A small network was shown many inputs. Here are its activations along a few directions, one row for each input.
In each table, some parts of the input vary, and every possible input appears once, in random order.
A made-up example of a description, with smaller parts first: line(6) and (point or line(11) or (values(3) and ring(8))).
Shared parts are said once, and a part with two or three values counts as separate values.
(in the rows, 128 means zero)

Other details of the inputs vary at random and push rows far along two fixed directions, the same in every table; ignore that.

Table:
R1: [122 116 133 124 122 135 149 102 159 127 122 116 130 110]
R2: [135 117 126 111 138 132 145 130 102 146 126 122 113 134]
R3: [129 153  76 117 124 128  32 175  83  76 164 143  96 147]
R4: [135 113 137 127 133 124 149 131 112 142 123 114 129 141]
R5: [130 120 114 134 145 124 145 145  77 166 139 130 106 162]
R6: [148 123 132 114 138 127 141 124 101 146 118 129 118 145]
R7: [137 124 121 116 139 134 144 122 110 150 128 133 112 145]
R8: [129 125 153 145 122 123 145 113 148 127 125 115 155 125]
R9: [126 168 119 139 101 120  26 143 155  32 156 132 148 111]
R10: [118 124 151 127 106 147 137  87 206 103 124 114 164  98]
R11: [139 128 143 132 137 122 147 117 120 141 121 125 136 138]
R12: [116 125 158 139 106 136 142  98 196  99 130 107 171  90]
R13: [134 116 132 115 133 137 148 120 113 147 122 122 124 128]
R14: [109 123 124 127 135 123 136 184 118 174  95 161 120 140]
R15: [127 118 112 140 140 120 145 136  85 162 135 128 105 147]
R16: [133 127 146 122 124 136 148 101 152 129 122 124 143 111]
R17: [129 115 135 130 128 133 149 124 118 144 129 118 135 126]
R18: [120 120 128 145 132 120 153 121 126 144 134 120 123 129]
R19: [132 122 120 132 148 118 148 149  70 161 138 126 107 152]
R20: [118 121 146 132 131 117 140 174 132 164  83 153 138 130]
R21: [132 128 110 132 142 121 136 128  92 151 132 135 104 143]
R22: [133 124 108 129 151 117 149 135  78 161 132 133  93 151]
R23: [128 128 132 133 137 130 151 115 129 145 130 128 130 138]
R24: [101 164 130 135  95 128  41 175 188  66 112 164 161  83]
R25: [127 123 139 141 131 125 150 124 117 145 133 121 137 129]
R26: [129 135 162 140 120 124 144  96 183 105 121 115 165 109]
R27: [127 112 114 132 132 129 144 129 103 152 131 123 112 136]
R28: [139 115 140 114 133 130 147 120 123 137 116 116 128 134]
R29: [125 123 163 140 103 135 136  96 195  99 121 107 177 100]
R30: [131 121 125 122 134 128 153 110 131 142 124 126 114 125]
R31: [132 129 138 133 137 126 150 116 120 144 128 127 134 128]
R32: [124 115 132 125 119 138 146  99 158 131 121 118 134 110]
R33: [137 158  84 107 130 129  47 158  92  84 154 149  92 145]
R34: [132 161 120 118  93 137  23 126 173  28 143 132 152  98]
R35: [125 149  81 126 116 125  40 159 103  72 158 138 102 126]
R36: [144 123 139 115 138 125 150 120 116 141 117 124 122 140]
R37: [121 130 147 133 107 138 140  79 204 104 122 120 156  90]
R38: [ 94 126 149 145 105 125 138 143 203 134  88 150 160  89]
R39: [127 128 132 132 140 126 154 118 131 142 132 126 126 138]
R40: [132 112 110 123 142 132 144 145  78 164 134 127 104 159]
R41: [126 132 147 136 130 125 152 108 150 126 129 121 146 114]
R42: [146 163  73 101 137 123  29 177  49  84 158 155  77 149]
R43: [126 125 117 135 142 122 139 144  94 149 142 127 111 154]
R44: [127 112 134 117 134 138 162 114 138 147 123 117 125 133]
Description of these inputs: line(4) and (point or (values(2) and ring(5))).
Changing only the line(4) part turns R23 into R21. The same change can be made to R44. Which row results? -> R1
Changing only the line(4) part turns R25 into R8. The same change can be made to R41. Which row results? -> R26
Which other rows does R10 become when the line(4) part takes its other values? List them by row number. -> R13, R32, R34
Which other rows does R41 become when the values(2) part takes its other values? List them by row number. -> R31

Table:
R45: [123 122 193 128 131 148 200  73 209 134 109 103 198 104]
R46: [147 106 143 132 143 119 182 122  57 201 116 126 111 141]
R47: [114 123 177 172  99 111 174  96 231 111 110 113 188  89]
R48: [116 159  98 147 146  98  81 183  72 118 147 153  96 137]
R49: [129 108 183 109 125 149 208  59 210 124 107  90 173  81]
R50: [134 100 186 113 116 144 230  59 191 158 114  99 152  97]
R51: [118 108 117 152 167  92 191 161  56 209 112 133  88 170]
R52: [142 152  87 103 121 137  72 142 102  82 163 143  94 121]
R53: [139 103 118 122 157 138 192 141  75 207 134 130 106 185]
R54: [139 119 167 147 147 126 225  90 148 191 113 130 152 135]
R55: [148  99 133 120 157 129 190 132  65 215 116 127  97 201]
R56: [119 102 104  92 130 142 124 181  91 193  63 177  97 120]
R57: [108 108 136 143 161 114 212 155  82 206 126 124 109 147]
R58: [134 163 105 146 122 104  60 180  97  86 153 154 116 125]
R59: [123 141 138 102  95 153  72  89 228  24 141 102 169  77]
R60: [129  93  95 113 168 126 191 125  64 201 122 121  61 172]
R61: [132 138 127 102  91 147  73 105 184  56 153 117 133 102]
R62: [114 157 121  76  80 157  42 133 247  55  79 169 140  51]
R63: [106 134 165 138  96 136  96 124 228  51 131 100 196  85]
R64: [135 113 136 124 124 135 149 129  81 164 133 122 122 129]
R65: [142 112 119 127 147 117 132 133  64 154 107 120 118 144]
R66: [140 160 120 113 124 136  75 148  99 104 155 147 120 149]
R67: [135 115 123 115 146 136 139 142  60 155 125 117 123 133]
R68: [134 115 144 137 149 102 158 149  98 151 102 118 131 148]
R69: [149  92 128 104 138 132 182 108  96 177 118 113  88 161]
R70: [107  98 181 158 105 133 213 102 225 145 121  98 186 100]
R71: [135 132 168 127  91 128 135  57 231  77 117 111 162  82]
R72: [135 136 129 140 101 120  83 116 131  99 127 128 138 113]
R73: [119 131 153 165  86 128 125  76 224  85 120 116 188  70]
R74: [133 106 134 136 130 114 147 159  91 163 124 121 108 167]
R75: [128 121 126 139 138 118 162 169  84 164 139 133 114 144]
R76: [143 128 143 126 126 128 170  85 161 129 126 125 130  99]
R77: [ 98 135 115 156 119 116  95 150 157  98 139 126 130 125]
R78: [135 132 119 106 146 143 106 144 104 122 136 124 131 162]
R79: [111 135 143 131  87 152  63 101 213  39 137 101 194  71]
R80: [122  84 179 138 125 127 227 122 148 193 114  99 148 140]
R81: [137 145 112 111 121 140  71 150 108 106 155 139 119 162]
R82: [152 107 138 118 180 116 201 127  58 209  94 126 111 188]
R83: [ 94 132 117 146 101 144  89 112 181  87 148 117 155  89]
R84: [142 107 100 103 135 140 150 130  97 149 146 124  88 147]
R85: [141 120 123 116 155 134 132 136  94 147 117 123 122 176]
R86: [140  85 131 130 134 130 179 124  70 201 114 112 106 162]
R87: [155 162  90  91 143 122  40 150  69  68 144 141  89 128]
R88: [124 185  84 133 145 117  36 160  87  86 160 168 102 142]
R89: [109 106 161 126 136 141 231  66 188 164 119 106 140  93]
R90: [113 106 151 149  94 150 160  87 205 121 132 103 181  86]
R91: [152 111 143 127 158 114 196 122  69 211 108 134 105 187]
R92: [123 101 202 160 111 108 224  87 203 162  93 102 178 110]
R93: [115 122 145 160 101 123 132 128 194 103 130 117 160 114]
R94: [102 146  88 149 105 133  39 133 147  67 149 131 130 107]
R95: [129 118 168 139 128 130 163  89 155 131 105 106 175  88]
R96: [123 133 192 155 103 113 161 103 202 113 117 116 180  89]
R97: [109 147  91 135 126 133  75 149  90 109 155 139 113 113]
R98: [127 158  74 118 133 114  54 135 104  78 147 147  80 128]
R99: [105 138  87 136 137 117  80 191  83 119 158 137  96 151]
R100: [115 153  78 146 124 113  46 147  91  92 143 146 105 122]
R101: [122 161  93  80 121 145  31 197 133 111  89 202 105 129]
R102: [127 119 122 129 118 138  89 123 131  97 121 109 147 120]
R103: [118  84 135  98 153 122 205 200  87 246  47 172  90 149]
R104: [119 165  76 140 133 116  34 161  63  93 157 155  96 118]
R105: [121 104 116 137 171 127 199 129  82 216 118 129  97 188]
R106: [114 123 108 127 155 136 151 140  98 172 142 133 108 168]
R107: [130 154 186 144 103 132 133  74 224  91 126 127 190  93]
R108: [139 136 111 143 126 122 110 136  87 133 139 141 121 117]
R109: [102 152 110 120  97 146  61 100 218  35 161 121 141  80]
R110: [143 140  74 110 117 133  56 142 109  77 155 139  85 141]
R111: [128 149 147 137 129 110  97 149 135  86 125 127 153 109]
R112: [135  96 127 134 144 135 206 130  65 211 127 122 115 140]
R113: [123 177  76 136 140 112  32 158  93  84 152 164  99 155]
R114: [130 108 159 113 117 144 159  68 213  97 107  92 160 100]
R115: [142 164  94 136 127 117  59 148 106  93 147 159 115 154]
R116: [140 172  83 119 130 134  45 171  79  89 171 162 106 152]
R117: [133 159 108 122 115 116  45 193  74  85 161 146 105 140]
R118: [154 143  74 111 135 114  79 145  68 107 145 149  70 149]
R119: [131  98 154 145 139 138 220  93 160 191 112 116 147 156]
R120: [124 107 127 150 108 138 141 107 153 133 127 114 147 117]
R121: [157 113 142 107 146 121 186 106  84 177 119 126  93 139]
R122: [131 142  95 123 131 115  38 193  81  77 139 131 110 156]
R123: [131 133 105 117 159 117 150 121  83 155 133 139  80 132]
R124: [141 101 166 114 139 126 207  66 172 145  90  98 147 111]
R125: [135 137  87 115 107 137  33 167  70  93 161 134 103 141]
R126: [131 122 137 120 152 119 147 170  73 150 125 120 123 146]
R127: [135 171 145 127 125 130  69 113 170  58 133 136 170 107]
R128: [ 95 156 159 148 112 145 132  83 236  87 141 126 186  85]
Changing only one part turns R83 into R106. The same change can be made to R97. Which row results? -> R128
Changing only one part turns R73 into R47. The same change can be made to R67. Which row results? -> R126
What is each input in this table made of? -> values(4) and (point or (line(4) and ring(5)))
Which other rows does R68 become when the line(4) part takes its other values? List them by row number. -> R47, R51, R92
Which other rows does R85 become when the ring(5) part takes its other values? List them by row number. -> R45, R78, R82, R127
Which other rows does R80 become when the values(4) part takes its other values? List them by row number. -> R61, R81, R125
Which other rows does R124 become when the ring(5) part takes its other values? List them by row number. -> R49, R59, R87, R114

Table:
R129: [135 123 125 105 136 136 142 120 139 127 127 126 117 145]
R130: [131 100 149 111 146 148 214  95 131 193 119 116 129 147]
R131: [123  99 158 113 120 155 189  86 168 154 121 102 153 112]
R132: [ 97 110 119 108 140 132 133 229 114 203  53 183 112 147]
R133: [149 144 117 123 153 106 105 164  60 125 139 137 106 171]
R134: [126 124 136 112  97 143  96 102 198  73 126 110 147 101]
R135: [143 130  93 102 142 120 105 150  62 127 128 136  79 135]
R136: [145 102 153 131 143 111 176 129  90 169 109 106 128 152]
R137: [148 128  83 105 137 123  86 150  48 131 127 144  71 142]
R138: [ 94 116 135 123 135 118 144 206 137 200  46 190 125 109]
R139: [129 112 180 142 124 131 186  96 150 149 121 100 176 113]
R140: [140 146 144 141 126 126 113 118 133 111 135 128 157 134]
R141: [107 142 122 152 109 130  91 126 161  74 165 114 146  98]
R142: [138 128 168 138 146 122 178 117 130 150 127 115 153 140]
R143: [124 121 111 144 163 119 175 145  65 184 151 126  93 168]
R144: [139 177 118 139 103 119  12 139 147  30 150 142 148 125]
R145: [ 94 138 168 153 111 110 123 215 164 160  61 174 174 111]
R146: [124 127 155 119 105 142 132  80 230  89 119 113 161 106]
R147: [141 122  97  94 141 142 104 160  66 131 146 127  88 153]
R148: [101 128 151 161  97 126 132  90 224  72 142  98 177  78]
R149: [144 129 145 133 145 109 144 130 106 143 119 123 129 158]
R150: [120 144  88 142 146 122 107 154  62 141 169 140  94 161]
R151: [134 118 175 141 145 126 205 101 127 177 120 113 159 142]
R152: [129 143  76 143 145 121  94 157  52 141 164 143  87 167]
R153: [153 129 106 125 139 112  83 168  36 127 135 132  99 166]
R154: [143 110 120 107 147 145 166 117  99 177 125 129 109 162]
R155: [131 179  98 113 110 124  24 130 158  28 148 151 121  98]
R156: [120 134 157 125 105 141 136  83 207  86 125 113 164  64]
R157: [124 153 137 123 115 138 113  91 177  93 136 136 148  90]
R158: [117 154  80 148 106 129  29 149 111  63 174 133 122 117]
R159: [127 155 158 140 101 129  73 120 185  44 147 111 183  88]
R160: [122 121 114 146 153 112 168 135  94 163 142 123 103 160]
R161: [133 114 140 123 121 140 163  87 148 143 113 119 140  96]
R162: [130 138  78 144 144 113  92 158  57 136 155 143  78 172]
R163: [143 151  92 107 136 117  73 139  94 104 132 151  84 137]
R164: [127 137  87 141 146 108 102 155  72 135 152 136  82 168]
R165: [126 147 128 119  95 147  71  97 212  55 134 129 153 107]
R166: [121 113 108 145 133 113 133 138  97 141 141 114 104 142]
R167: [141 111 137 120 149 133 201  92 113 192 109 131 117 132]
R168: [ 81  96 147 164 134 106 210 210 133 245  67 173 132 130]
R169: [111 118 121 149 128 129 148 123 109 145 153 113 129 125]
R170: [132  96 148 115 119 154 180  88 162 154 117 105 149 117]
R171: [139 151  91  96 137 141  66 159  91  97 157 143  94 154]
R172: [131 148  96 108  91 146  15 133 157  34 148 132 126 111]
R173: [134 178  93 109 124 130  32 144 120  55 158 155 106 111]
R174: [121 121 159 126 111 143 166  75 185 123 119 113 160  75]
R175: [124 105 158 114 111 145 168  88 201 113 114  99 158 102]
R176: [115 101 135 159 121 124 172 103 142 151 130 105 136 123]
R177: [142 104 122 109 144 121 166 119  88 169 106 122  92 133]
R178: [130 119 181 142 116 120 165  99 184 107 115  96 182 102]
R179: [143 117 124 118 145 125 169 105 105 170 108 137 100 140]
R180: [137 106 175 145 124 131 187  94 147 155 113 101 174 118]
What is each input in this table made of? -> values(4) and (point or (values(2) and ring(6)))
Changing only the values(4) part turns R163 into R146. The same change can be made to R174. Which row results? -> R131
Changing only the values(4) part turns R141 into R156. The same change can be made to R168. Which row results? -> R138
Which other rows does R158 become when the ring(6) part takes its other values? List them by row number. -> R141, R148, R166, R169, R176
Which other rows does R163 become when the values(2) part takes its other values? List them by row number. -> R177
Which other rows does R179 become when the values(4) part takes its other values? List them by row number. -> R144, R162, R165
